A small network was shown many inputs. Here are its activations along a few directions, one row for each input.
In each table, some parts of the input vary, and every possible input appears once, in random order.
Descriptions start from the smaller parts, as in this example, which fits no table here: one of 4 places along a line, together with either a single point or one of 11 places along a line or (one of 3 separate values, together with one of 5 places around a ring).
Shared parts are said once, and a part with two or three values counts as separate values.
In the rows, zero is written as 128.

Other details of the inputs shift rows strongly along two fixed directions, in all tables alike. That doesn't count.

Table:
x1: [163 148 119 173 164 124  92 126 205 167 107 128  54 102 144 124]
x2: [168 144 155 177 122  82 173 142 183  96 117  78 141 159 129 142]
x3: [114 130 150 120 120 149 138 129  62 115 142 115 176 130 105 112]
x4: [162 157 166 181 124  92 185 130 169  92 121  80 149 167 127 137]
x5: [ 94 117 105  77 140 162  83 104  85 156 138 164 116  99 126 127]
x6: [114 128 156 110 118 127 158 138  50  96 143  95 204 142  95 105]
x7: [180 163 173 201 132 104 162 134 166 105 118  71 141 145 125 115]
x8: [108 121 120  86 120 134 132 120  91 124 136 141 137 122 118 148]
x9: [110 116 102  87 118 129 126 141 104 117 134 170 125 119 129 125]
x10: [166 142 116 168 149 120  88 101 221 163 108 128  55 113 167 141]
x11: [112 119 112 108 140 158  85 124 123 170 129 151  98  99 127 119]
x12: [ 83 116 114  64 129 150 126 122  50 139 143 159 154 122 108 135]
x13: [109 117 127 110 126 134 133 125 124 137 133 136 134 136 121 140]
x14: [121 128 167 128 118 120 170 148  72  91 141  80 207 146  92 105]
x15: [159 136 141 158 119 105 148 119 178 112 123 100 121 149 142 151]
x16: [123 132  91 114 149 151  76 134 139 163 117 188  63  85 145 100]
x17: [145 122 123 161 103 101 159 149 167  91 123 119 121 145 154 138]
x18: [117 132 128 106 138 146 114 128  74 141 134 136 142 111 110 112]
x19: [102 123 109  91 142 140 115 125 114 151 132 155 118 114 122 141]
x20: [112 117 107 104 143 148  81 116 136 168 128 148  94 103 133 125]
x21: [165 145 158 174 114  94 173 129 161  87 124  82 153 168 134 147]
x22: [105 120 128  84 116 129 145 129  57 111 141 131 173 136 104 139]
x23: [120 130  92 112 138 128 108 130 155 140 124 183  82 113 147 125]
x24: [118 130 142 112 127 133 136 123  91 118 136 116 158 123 112 118]
x25: [108 112  94 113 122 140  98 136 126 139 125 162  95 101 151 111]
x26: [176 147 172 202 119 113 159 136 165 106 119  66 151 158 124 114]
x27: [110 116 126 127 104 144 134 157  80 110 134 139 151 114 128 101]
x28: [115 110 102  99 127 138 100 109 134 146 127 154 103 121 138 155]
x29: [149 131 105 156 154 110 102 117 216 166 108 141  58 127 154 148]
x30: [107 108 102  90 128 139 104 119 128 151 133 155 108 116 130 152]
x31: [169 134 153 178 117  83 167 139 184 100 117  82 144 164 131 143]
x32: [141 138 110 144 150 148  76 104 180 179 116 152  54  94 150 133]
x33: [ 87 102 120  75 129 152 108 129  55 140 141 144 161 111 104 110]
x34: [108 116 157 113 102 133 176 133  72  91 145 104 206 167 104 130]
x35: [174 144 176 202 127 102 164 153 158 104 119  65 159 156 114 106]
x36: [142 128 124 171 110 104 159 148 175 101 120 125 117 147 156 131]
x37: [ 85 114 105  65 126 153 106 142  47 124 145 176 151 101 112  94]
x38: [158 143 106 162 153 119  96  99 240 170 106 147  36 121 172 161]
x39: [123 120 171 130 101 130 166 135  67  85 143  82 215 160  99 108]
x40: [100 121  98  88 139 150  96 101 117 157 131 174  96 113 138 153]
Each input here is: one of 4 places along a line, together with either one of 2 separate values or one of 8 places around a ring.
Changing only the place on the line of 4 turns x14 into x1. The same change can be made to x6. Which row results?
Answer: x18
Changing only the place on the line of 4 turns x29 into x35. The same change can be made to x23. Which row results?
Answer: x16
Which other rows does x25 become when the choice among 2 separate values takes its other values? List them by row number.
Answer: x37
Which other rows does x5 become when the place on the line of 4 takes its other values? List them by row number.
Answer: x3, x21, x40

Table:
x41: [112 132 103  92 147 161  87 106 109 171 129 167  92  97 127 136]
x42: [157 131 130 177 128 121 104  97 224 154 112 102  83 143 163 151]
x43: [ 85 116  98  79 129 152 109 132  88 142 139 187 117 103 129 112]
x44: [157 140 125 147 145 119 109 121 178 154 117 113  92 115 136 136]
x45: [142 133 153 129 122 121 137 116 117 113 132 101 157 145 119 130]
x46: [141 133 114 153 140 110 122 141 174 139 114 131  90 127 144 134]
x47: [143 137 144 160 134 122 142 144 149 116 123 111 141 134 120 101]
x48: [119 124 125 119 125 130 139 149 124 117 127 145 130 129 125 112]
x49: [128 137 129 142 140 135 122 132 137 135 129 137 121 118 129 108]
x50: [133 132 146 128 141 124 138 121 133 132 126 112 149 142 111 134]
x51: [144 129 124 152 136 119 104 126 164 136 117 124  98 114 141 108]
x52: [131 120 114 117 130 113 125 115 148 129 124 132 119 134 135 147]
x53: [145 124 103 142 136 110 108 134 173 147 112 142  85 113 149 135]
x54: [122 140 150 119 123 140 142 123  81 112 137 110 162 129 112 125]
x55: [ 94 114  85  80 143 150  90 127 114 173 125 191  82  90 129 133]
x56: [135 138 153 137 136 120 150 115 125 122 131 106 152 147 114 130]
x57: [143 140 122 139 140 107 124 110 174 127 121 138  92 137 149 154]
x58: [143 140 140 150 117 113 152 138 127  98 125 117 138 139 136 128]
x59: [126 135 150 117 123 130 147 114  97 117 135 111 168 147 107 128]
x60: [107 112 121  97 127 147 100 139  90 137 140 145 132 106 116 103]
x61: [137 126 148 141 126 121 137 143 107 120 132 100 157 133 110 114]
x62: [138 128 151 132 127 112 142 115 122 112 129  92 159 143 116 129]
x63: [139 135 120 154 143 121 105 133 170 143 117 126  97 118 137 108]
x64: [122 124 141 117 124 114 167 135 113 105 133 117 174 157 107 138]
x65: [124 119 138 116 114 107 157 134 113 102 137 110 177 154 113 138]
x66: [ 98 124 108  93 144 162 104 122  83 160 136 163 124 100 117 121]
x67: [142 139 134 138 133 125 124 121 142 133 122 104 120 120 128 131]
x68: [ 93 101 117  96 100 156 122 123 102 135 142 143 133 124 132 151]
x69: [137 140 147 151 125 128 139 136 119 110 129 116 149 136 121 102]
x70: [117 131 127 111 122 130 140 123  97 113 135 140 136 125 126 139]
x71: [132 134 143 138 122 108 163 149 125 106 128 102 156 149 120 137]
x72: [145 137 133 145 124 128 117 129 126 129 127 120 126 124 126 121]
x73: [112 131 122 102 123 135 135 126  93 126 135 148 132 125 120 139]
x74: [142 141 135 146 136 134 120 128 129 138 124 127 117 129 125 120]
x75: [140 135 120 151 148 124 105 132 159 154 116 122  93 119 133 122]
x76: [145 126 141 136 140 112 123 118 150 130 127 104 131 142 120 136]
x77: [157 120 126 195 127 133 109 119 218 146 111 116  74 129 165 123]
x78: [140 135 140 145 116 105 160 136 131  96 130  99 148 141 125 138]
x79: [ 96  98 105 104 123 175  70 112 111 175 129 162  94 104 142 138]
x80: [143 129 105 142 132 111 110 129 169 139 113 137  88 114 152 134]
x81: [111 129 123 120 127 130 145 136 101 124 135 144 142 125 122 124]
x82: [109 118 119 114 120 126 138 148 109 113 134 136 143 128 125 107]
x83: [117 133 149 107 124 134 138 113  84 112 140 110 171 140 112 130]
x84: [147 120 121 169 121 115 119 114 222 136 118 118  86 147 160 165]
x85: [104 112 103  76 127 140 115 114  92 129 140 156 130 122 126 144]
x86: [116 136 142 119 121 126 165 140  96 106 140 123 159 142 112 135]
x87: [133 127 139 138 126 125 133 132 105 124 126 104 147 125 120 115]
x88: [136 112 133 164 104 124 134 136 172 110 123 119 119 141 149 124]
x89: [160 145 126 147 140 127 105 113 170 149 119 122  88 115 143 138]
x90: [120 117 116 113 115 122 125 147 122 118 128 141 129 120 133 110]
x91: [135 133 133 132 144 122 124 119 151 141 123 108 123 136 125 136]
x92: [ 99 106 145 111 105 162 133 121  79 128 149 113 167 133 115 135]
x93: [144 144 128 155 144 126 107 120 152 143 117 129  97 118 142 127]
x94: [136 110 147 161  97 126 157 139 141 104 129 101 147 151 139 136]
x95: [134 133 147 145 136 128 141 138 114 128 124 113 150 134 110 116]
x96: [134 136 140 135 127 116 161 143 131 110 124 115 145 143 114 137]
x97: [ 85 108  95  65 139 139 107 120  94 149 136 164 124 123 120 144]
x98: [ 98 120 104  85 133 163  86 118  83 146 136 170 118  96 130 111]
x99: [129 124 128 131 109 117 150 147 119  94 129 116 152 133 133 108]
x100: [138 128 135 137 110 115 146 140 112 104 130 124 147 134 132 128]
x101: [124 130 123 120 119 131 136 140 118 114 127 148 127 129 133 112]
x102: [104 122 102  95 128 146 111 126  91 144 133 175 114 112 127 129]
x103: [120 131 150 119 132 139 147 134  93 126 132 113 163 132  98 125]
x104: [110 111  90  88 130 149  90 128 113 140 129 180  94  95 146 121]
x105: [151 131 115 142 134 108 122 129 179 138 118 130  87 122 141 147]
x106: [142 146 157 151 135 124 156 127 131 125 129 101 146 134 119 124]
x107: [141 132 147 142 114 127 137 139 112 102 133 111 160 133 125  99]
x108: [141 140 122 140 146 109 133 115 181 140 122 142  91 139 144 150]
x109: [132 137 133 129 125 115 152 120 131 114 126 127 142 152 126 142]
x110: [132 134 137 138 112 121 152 142 117  90 129 124 150 140 132 111]
x111: [105 117  84  72 135 153  90 113 104 156 134 178  90  91 139 146]
x112: [120 131 155 124 125 128 160 143  90 114 136  88 181 137 100 121]
What do these inputs look like to the network?
Answer: one of 2 separate values, together with one of 4 places along a line, together with either a single point or one of 8 places around a ring
Changing only the place on the line of 4 turns x90 into x53. The same change can be made to x110. Which row results?
Answer: x58
Changing only the place on the line of 4 turns x87 into x51. The same change can be made to x75. Which row results?
Answer: x63
Which other rows does x59 become when the choice among 2 separate values takes its other values? List them by row number.
Answer: x109
Which other rows agree with x106 in the place on the line of 4 and the choice among 2 separate values? List them by row number.
Answer: x41, x44, x54, x67, x89, x92, x103, x112
Which other rows does x97 become when the place on the ring of 8 takes its other values? List them by row number.
Answer: x52, x57, x64, x65, x85, x108, x109
Which other rows does x82 become when the place on the line of 4 takes its other values? List them by row number.
Answer: x46, x71, x97
Which other rows agree with x50 in the place on the line of 4 and the choice among 2 separate values? List them by row number.
Answer: x42, x45, x56, x59, x62, x76, x83, x91

Table:
x113: [125 124 124 126 116 130 129 125 127 123 132 130 126 125 136 138]
x114: [131 125 126 117 133 122 126 129 132 135 127 129 130 129 122 135]
x115: [124 121 127 124 122 129 124 121 133 124 132 126 129 129 135 133]
x116: [126 122 129 121 131 127 129 129 133 138 129 130 130 129 123 136]
x117: [132 129 126 123 134 124 125 135 128 132 129 125 129 120 121 121]
x118: [129 124 126 134 119 134 124 133 119 124 128 136 126 122 133 123]
x119: [127 130 122 118 131 119 128 124 129 125 128 135 128 132 127 133]
x120: [130 134 124 125 128 125 131 136 119 120 126 136 124 121 129 125]
x121: [122 126 125 124 130 124 133 126 126 132 127 131 129 132 129 137]
x122: [123 129 129 126 130 128 130 132 124 124 130 134 131 124 128 119]
x123: [125 129 126 130 125 135 127 132 128 125 127 136 125 125 132 119]
x124: [129 122 126 133 125 132 118 128 128 128 128 133 125 125 132 118]
x125: [126 119 128 122 128 132 126 130 131 136 129 127 131 132 125 135]
x126: [122 125 126 130 128 132 123 135 128 131 127 127 128 125 124 120]
x127: [133 137 133 121 140 128 125 115 122 134 127 125 129 129 119 138]
x128: [147 128 185 164  96 109 195 157  93  69 138  59 223 170  98 103]
x129: [125 124 129 127 128 134 124 136 126 133 129 125 134 123 122 120]
x130: [125 126 124 128 120 131 133 130 125 123 131 135 126 132 132 138]
x131: [124 123 123 128 129 129 126 125 129 133 128 129 126 133 133 137]
x132: [128 129 121 120 132 119 129 125 126 130 125 131 128 131 128 136]
x133: [125 129 126 130 133 127 130 133 124 131 127 129 127 123 130 122]
x134: [131 134 123 123 131 126 129 132 127 123 125 136 122 123 130 119]
x135: [125 129 122 126 123 128 136 128 127 125 130 138 122 128 130 139]
x136: [122 118 128 122 122 129 123 124 132 130 129 121 126 129 130 133]
x137: [128 132 134 128 136 138 124 114 123 136 128 123 129 131 123 137]
x138: [122 124 126 124 130 125 131 128 132 133 127 130 127 132 124 135]
x139: [134 142 133 125 139 130 121 123 119 136 130 124 126 123 121 125]
x140: [122 120 125 124 122 129 124 121 127 130 129 122 128 128 135 136]
x141: [127 129 135 126 130 138 119 110 125 133 128 116 129 123 126 138]
x142: [130 132 119 121 125 121 133 128 124 121 128 136 124 128 128 138]
x143: [129 124 127 131 120 135 125 129 122 124 128 133 129 126 132 116]
x144: [189 154 139 210 135  91 143 126 245 120 104  98  80 155 162 140]
x145: [124 124 124 125 128 130 126 124 132 127 131 134 127 134 131 133]
x146: [121 126 126 122 128 125 133 124 128 126 131 135 131 133 128 133]
x147: [127 129 126 134 124 133 126 135 128 125 126 137 121 122 133 126]
x148: [124 129 125 122 125 128 135 125 131 125 129 138 125 132 131 133]
x149: [130 132 122 125 135 122 126 133 121 128 125 129 125 122 128 122]
x150: [129 138 136 132 133 139 120 121 120 137 129 123 129 126 123 123]
x151: [134 132 135 134 129 138 116 117 120 138 129 122 126 124 125 122]
x152: [128 135 135 127 138 132 128 114 124 138 129 126 128 128 122 137]
x153: [126 132 125 130 126 131 132 136 124 125 127 138 121 120 132 126]
x154: [128 122 125 134 125 131 121 129 119 130 127 127 130 126 131 119]
x155: [125 126 124 118 131 120 128 128 127 128 127 129 130 132 121 134]
x156: [128 128 124 123 135 123 125 135 125 129 127 128 125 122 122 120]
x157: [126 132 126 127 128 131 132 131 129 125 127 137 123 124 132 119]
x158: [122 121 126 124 128 130 126 129 131 132 128 128 127 135 126 134]
x159: [124 123 125 122 118 132 127 121 132 124 131 130 126 128 137 133]
x160: [124 127 124 133 130 131 124 132 125 131 127 129 128 124 131 122]
x161: [130 132 125 122 133 122 125 132 124 123 128 134 127 124 128 119]
x162: [128 140 135 130 136 135 124 121 120 138 131 126 126 122 122 125]
x163: [129 132 122 117 127 122 131 125 129 122 127 137 126 131 129 133]
x164: [122 126 126 128 132 128 128 134 128 132 128 129 126 123 124 120]
x165: [124 128 127 131 128 132 123 131 128 126 128 134 128 125 130 119]
x166: [125 117 131 120 121 131 124 125 131 133 129 119 132 127 128 135]
x167: [127 120 127 132 125 132 118 131 126 131 127 127 126 126 126 117]
x168: [127 126 127 126 133 129 126 135 131 137 129 128 127 119 123 122]
Changing only one part turns x161 into x122. The same change can be made to x114. Which row results?
Answer: x116
What do these inputs look like to the network?
Answer: one of 2 separate values, together with one of 4 places along a line, together with either a single point or one of 6 places along a line
Which other rows does x120 become when the place on the line of 4 takes its other values? List them by row number.
Answer: x118, x147, x153
Which other rows does x132 become when the choice among 2 separate values takes its other values? List them by row number.
Answer: x149
A walk changes only the place on the line of 4. It starts at x115 and steps to x145. List the rest of the walk in order.
Answer: x146, x119
Which other rows does x126 become when the place on the line of 6 takes its other values? List them by row number.
Answer: x123, x129, x147, x160, x165
Which other rows agree with x113 in the place on the line of 4 and the choice among 2 separate values? List them by row number.
Answer: x115, x136, x140, x141, x159, x166

Table:
x169: [130 145 114 132 157 149  90 112 129 169 119 129 110  92 119 106]
x170: [127 130  95 114 138 131 109 126 138 139 121 150 104 103 131 129]
x171: [196 147 142 225 129  78 153 137 250 110 101  80  96 165 163 129]
x172: [133 129 162 142 124 149 126 134  86 125 135  97 167 127 104  97]
x173: [126 121 147 126 105 118 148 145  99  97 138 114 158 138 127 117]
x174: [120 124  98 116 140 125 106 128 141 145 120 153 108 119 128 131]
x175: [121 124 146 133 109 131 154 145  98  98 135 130 154 136 131 110]
x176: [123 128 157 128 113 125 152 122  99 101 139 109 156 157 128 145]
x177: [121 128 107  98 141 133 110 112 141 152 126 150 110 117 128 144]
x178: [120 138 101 119 135 140 114 130 133 139 125 163 100 107 132 121]
x179: [118 122 100 109 137 135 112 124 142 154 121 144 107 112 127 142]
x180: [112 115 159 112 115 123 149 129 102 105 145 111 158 153 119 134]
x181: [118 108 151 128 111 124 151 142 109 110 141 109 161 144 124 137]
x182: [126 133 113 111 137 132 117 105 125 148 127 150 104 122 133 151]
Changing only one part turns x173 into x170. The same change can be made to x181. Which row results?
Answer: x179
What do these inputs look like to the network?
Answer: one of 2 separate values, together with either a single point or one of 6 places along a line
Which other rows does x177 become when the choice among 2 separate values takes its other values? List them by row number.
Answer: x180
